These are the activations of a small neural network, seen along a few directions. Each row is one input.
In each table, some parts of the input vary, and every possible input appears once, in random order.
A made-up example of a description, with smaller parts first: one of 4 places along a line, together with either a single point or one of 11 places along a line or (one of 3 separate values, together with one of 5 places around a ring).
Shared parts are said once, and a part with two or three values counts as separate values.
In the rows, 128 means zero.

Other details of the inputs vary at random and push rows far along three fixed directions, the same in every table; ignore that.

Table:
r1: [166 105 198 109 128 139 129 158 125 136 101 122]
r2: [136 115 131 117 173 122 105 114 169  95 141 112]
r3: [104 168 110 129  88 141 155 131 124 126 125 113]
r4: [121 154  93 127 126 112 132 119 127 127 131 129]
r5: [129 132 167 122 106 151 163 152  82 172 107 149]
r6: [142 116 151 110 115 128 162 125  86 164 118 144]
r7: [148 134  91 143 132 109 110 116 133 116 139 140]
r8: [120 116 109 141 151 123  92 108 150 102 151 115]
r9: [108 175 105 127  93 122 160 120 114 127 128 121]
r10: [121 109 105 143 162 124  94 120 169  99 135 124]
r11: [134  99  69 151 115  89 112 113  83 152 138 166]
r12: [130 116 134 120 163 124 101 119 169  97 146 107]
r13: [121 130 100 129 133 116 117 106 138 111 154 127]
r14: [123 120 150 122 161 121 116 123 169  97 128 117]
r15: [141  87 122 131 108 122 134 139  83 168 114 156]
r16: [144  82 121 137 117 113 119 135  92 165 117 151]
r17: [148  99 201  99 147 159 153 158 122 145 110 121]
r18: [155  94 151 122 120 117 115 152  94 153 106 142]
r19: [146 120  60 163  89 107 110 118  80 162 137 162]
r20: [143 124 159 114  93 138 147 149  96 164 107 135]
r21: [130 129 190 113 102 139 156 146  87 162 100 142]
r22: [136 129 148 122 160 124 118 125 140 124 113 131]
r23: [120 160  83 139 105 133 137 130 121 136 149 136]
r24: [136  88 131 139 166 125 105 138 139 124 119 136]
r25: [143 115 205  90 127 152 151 170 124 141  86 113]
r26: [139 100 148 130 130 133 117 143  95 154  99 151]
r27: [112 150 104 131 107 119 121 126 135 121 136 118]
r28: [130 105 123 136 172 130  84 114 164 100 141 109]
r29: [131 116 130 135 185 134  82 134 172  98 126 121]
r30: [138 101 164 115  99 134 147 136  85 162 120 136]
r31: [134  99 130 130 181 136  86 121 167  92 135 109]
r32: [136 143  82 148 115 130 118 127 132 123 148 137]
r33: [114 126  81 145 108 110 114 112 129 129 153 135]
r34: [123 122 106 139 160 109 109 109 158 102 136 129]
r35: [139  77 123 148 131 122 117 131  76 156 110 157]
r36: [ 97 160 144 127  96 155 157 113 136 128 138 112]
r37: [167  89 111 144 116 117 112 143  80 159 111 162]
r38: [104 172 128 112  81 136 180 113 130 136 146 125]
r39: [164  78 122 132 136 114 101 152  89 155 102 154]
r40: [ 91 193 121 126  51 141 178 126 112 137 132 109]
r41: [138 129 134 120 155 121  98 134 170  97 132 111]
r42: [130 128 120 121 158 109 100 131 156 100 125 114]
r43: [103 143  99 145 106 130 131 109 141 128 144 127]
r44: [139 108  73 159 140 105 107 141  91 144 119 146]
r45: [141 124 105 129 160 106  87 124 160  95 136 123]
r46: [129 100  66 149 114 115 110 113  89 148 144 155]
r47: [143  98 140 129 136 111 141 128  93 159 107 155]
r48: [118 143 169 112 152 142 140 117 167  98 128 105]
r49: [115 120 126 143 147 125 104 113 152 104 139 116]
r50: [113 195 126 118  56 144 181 117 120 132 146 126]
r51: [134 107 145 119 142 136 115 127 143 125 132 116]
r52: [103 161 166 113 127 147 153 114 163  97 137 103]
r53: [146 142  88 141 137 112 115 113 139 117 140 137]
r54: [ 92 165 110 140  92 152 163 113 120 132 150 128]
r55: [110 151 167 109 128 171 154 129 157 110 141 100]
r56: [128 120 174 122 122 154 165 144 100 155 113 133]
r57: [179  80 162 127 157 113  98 152 117 133 104 139]
r58: [137 123 170 106 112 144 157 165  99 158  98 129]
r59: [132 107 193 112 120 134 155 146 109 151 103 134]
r60: [116 131 109 131 133 135 126 127 157 117 147 122]
r61: [117 147  72 147 115  99 118 118 111 118 132 131]
r62: [155  99 120 135 143  98 125 141  77 155  91 147]
r63: [146 102 227 101 150 152 128 158 134 142  83 119]
r64: [119 152 182 106 148 149 159 118 165 109 123 104]
r65: [140 100 113 136 164 111 102 110 122 119 133 135]
r66: [113 139  64 151 108 122 135 117 119 142 158 144]
r67: [109 191 119 112  67 138 179 118 115 138 140 130]
r68: [163  76 154 117 171 108 117 138 120 144 104 143]
r69: [118 156 158 112 153 137 125 121 173  97 125 112]
r70: [ 98 167 126 132  92 139 138 117 129 128 139 127]
r71: [115 153 142 112 119 141 132 137 160 116 123 101]
r72: [130 102  66 152 123 116 112 117  91 149 149 154]
r73: [129 126 106 139 160 124 102 141 153 103 121 110]
r74: [109 157 167 103 117 145 156 128 175 107 142  99]
r75: [127 115 142 132 175 138 115 137 172 107 130 117]
r76: [125 143  74 144 114 125 117 127 124 130 146 139]
r77: [140 141  73 155 118 125 119 127 122 132 149 144]
r78: [115 161 168  99 129 140 140 141 171 101 125  93]
r79: [110 165 132 117 104 142 171 103 118 135 143 122]
r80: [108 170 108 126 109 142 151 137 137 127 140 117]
r81: [134 144  76 136 125 106 121 114 120 132 138 144]
r82: [117 120 111 145 159 117  97 108 153  99 144 121]
r83: [107 176 108 116  96 126 156 120 127 124 135 121]
r84: [147  95 196 105 146 135 138 138 109 136 106 127]
r85: [107 146 100 138 111 127 130 101 122 121 158 125]
r86: [101 185 134 119  75 137 173 130 120 128 126 109]
r87: [119 144 137 124 146 124 112 120 154 103 128 124]
r88: [116 128 173 116 143 140 127 132 174 103 126 105]
r89: [130 121 107 140 156 115  90 132 158 102 119 105]
r90: [148  82 117 145 143 126 120 135  74 161 123 155]
Description of these inputs: one of 9 places along a line, together with either a single point or one of 4 places along a line or one of 5 places around a ring.
The inputs of r9 and r73 match in every part but the place on the line of 9. If r38 is changed in the same way as r9 into r73, which row does it become?
> r60
The inputs of r15 and r33 match in every part but the place on the line of 9. If r31 is changed in the same way as r15 into r33, which row does it become?
> r8
A walk changes only the place on the line of 4. It starts at r89 and steps to r71. List the rest of the walk in order.
> r20, r19
Change only the place on the line of 4 in r27. List by row number the other rows that result.
> r1, r18, r40
List by row number the other rows that have the place on the line of 9 in common with r23.
> r5, r17, r44, r56, r66, r75, r77, r80, r90
Change only the place on the line of 9 in r21. List by row number the other rows that result.
> r5, r22, r26, r29, r63, r69, r70, r87
A walk changes only the place on the line of 9. It starts at r64 and steps to r48. List the rest of the walk in order.
> r52, r82, r49, r36, r35, r54, r56
Change only the place on the ring of 5 in r6. List by row number the other rows that result.
> r47, r64, r68, r79

Table:
r91: [127 148 201  92 135 134 130 162 167  94  80  87]
r92: [112 197 101 129  72 166 154 135 144 134 149 128]
r93: [121 156  51 147  94 130  92 129 148 114 153 115]
r94: [136 131 165 131 112 143 145 170  95 162  88 147]
r95: [156  83 134 106 155  93 147 131  80 157 108 137]
r96: [134 139 179 127 126 153 159 169 109 155  94 135]
r97: [134  65 144 115 162  85 100 109 114 145 130 152]
r98: [169 123 151 118 102 123 134 160 110 146 110 146]
r99: [148 107 165 134 193 128  71 173 184  91  94 107]
r100: [ 90 161 176 124 123 156 156  95 155  95 131 100]
r101: [120 176 127 103  65 137 153 137 159 105 146  87]
r102: [152  91 129 122 124 146 151 152  79 177 115 146]
r103: [133 138  71 134  84 120 172 118  82 159 155 156]
r104: [137 134 155 125 140 122 142 146 105 142  86 146]
r105: [113 138  38 176  92  96  91 136  96 138 133 142]
r106: [143  73 127 141 232 119  77 150 168  97 113 109]
r107: [157  99 170 120 210 115  71 101 151  90 131 118]
r108: [147 104 179 124 111 117 154 105  70 164 115 147]
r109: [171 122 158 117 101 133 165 156  83 172 113 165]
r110: [ 93 141 153 150  86 159 168 111  98 148 139 128]
r111: [163  98 135 111 104  78 115 148  69 158  91 130]
r112: [123 111 125 136 119 101 133  87 113 146 137 147]
r113: [102 150  97 127 181 119 118 111 183  78 131 100]
r114: [ 67 129  69 148  86 104 139  86  86 148 153 160]
r115: [140 183 171  95 140 129 139 132 182  98 117 108]
r116: [130 138 140 129  90 150 155 102  81 143 160 153]
r117: [115 143 151 109  76 118 155 151  91 140  85 108]
r118: [ 71 110  69 160 165 116  76  96 182  90 176 118]
r119: [137 114 161 130 188 142 117 156 158 114 108 114]
r120: [108 174 118 109  73 161 137 141 166 111 145  79]
r121: [130 154 128 107 101 116 187 117  88 159 125 136]
r122: [ 71 173 127 107  91 152 164  90 198  92 197 106]
r123: [149  33 103 163 144 120  86 119  84 174 128 171]
r124: [162 143 166 107  85 139 168 157  97 158 112 155]
r125: [114 123  71 127 165 143 112 121 179  96 168  97]
r126: [130 163  59 138 135  96 128  95 128 123 150 142]
r127: [104 129  62 160  78 119 140  74 122 141 178 158]
r128: [126 183 110 116  90 132 125 132 182  88 156  95]
r129: [149 166 202  85 128 127 143 150 162 113  98 106]
r130: [129 158 193 102 133 136 136 160 154 109  83 108]
r131: [140 121  55 153 130 132 113 125 110 147 145 152]
r132: [131  87 152 152 138 139 111 130  55 158 119 154]
r133: [104  96 176 102 143 164 124 130 177 121 150 109]
r134: [173 102 137 122 120 125 156 145  81 168 117 164]
r135: [ 90 166  81 145 110 123 101 137 172  89 143  80]
r136: [ 91 153  67 163 140 119  92  69 121  95 161 137]
r137: [156 120 152 121 137 155 130 162 127 150 112 141]
r138: [126 134 156 131  89 152 167 100 124 129 154 132]
r139: [132 166  99 118 135  94  91 120 177  81 135  97]
r140: [130 149 140 125 133 121 126 142 125 126  94 140]
r141: [ 92 153 133 105 109 139 191 125 107 135 117 112]
r142: [180  73 122 142 148 121  71 168 106 156  96 151]
r143: [136 160  28 161 128  76 106  98 108 132 152 166]
r144: [123 148 141  95  96 149 200 131 128 134 150 112]
r145: [167  39 103 164 183 123  47 120  78 147 133 167]
r146: [ 86 119  49 174 124  98 101  69 119 124 149 151]
r147: [124  57 156 151 209 128  70 125 176 103 122 114]
r148: [152  90 127 135 234 104  71 134 167  89  98 124]
r149: [118 134 206 113 123 191 154 122 169 112 141  95]
r150: [112 110 167 107 164 153 156 155 148 118 114  91]
Describe the family of inputs behind these rows.
> one of 5 places around a ring, together with either one of 4 places along a line or one of 8 places along a line
The inputs of r130 and r129 match in every part but the place on the ring of 5. If r148 is changed in the same way as r130 into r129, which row does it become?
> r126
The inputs of r138 and r110 match in every part but the place on the ring of 5. If r124 is changed in the same way as r138 into r110, which row does it become?
> r94
List by row number the other rows that have the place on the ring of 5 in common with r93.
> r92, r102, r120, r123, r125, r131, r133, r137, r142, r145, r149
A walk changes only the place on the line of 8. It starts at r150 and steps to r106. List the rest of the walk in order.
> r119, r96, r94, r99, r105, r135
Change only the place on the line of 4 in r146. List by row number the other rows that result.
> r100, r114, r136
A walk changes only the place on the line of 8. It starts at r101 and steps to r128. List the rest of the walk in order.
> r98, r124, r109, r134, r103, r144
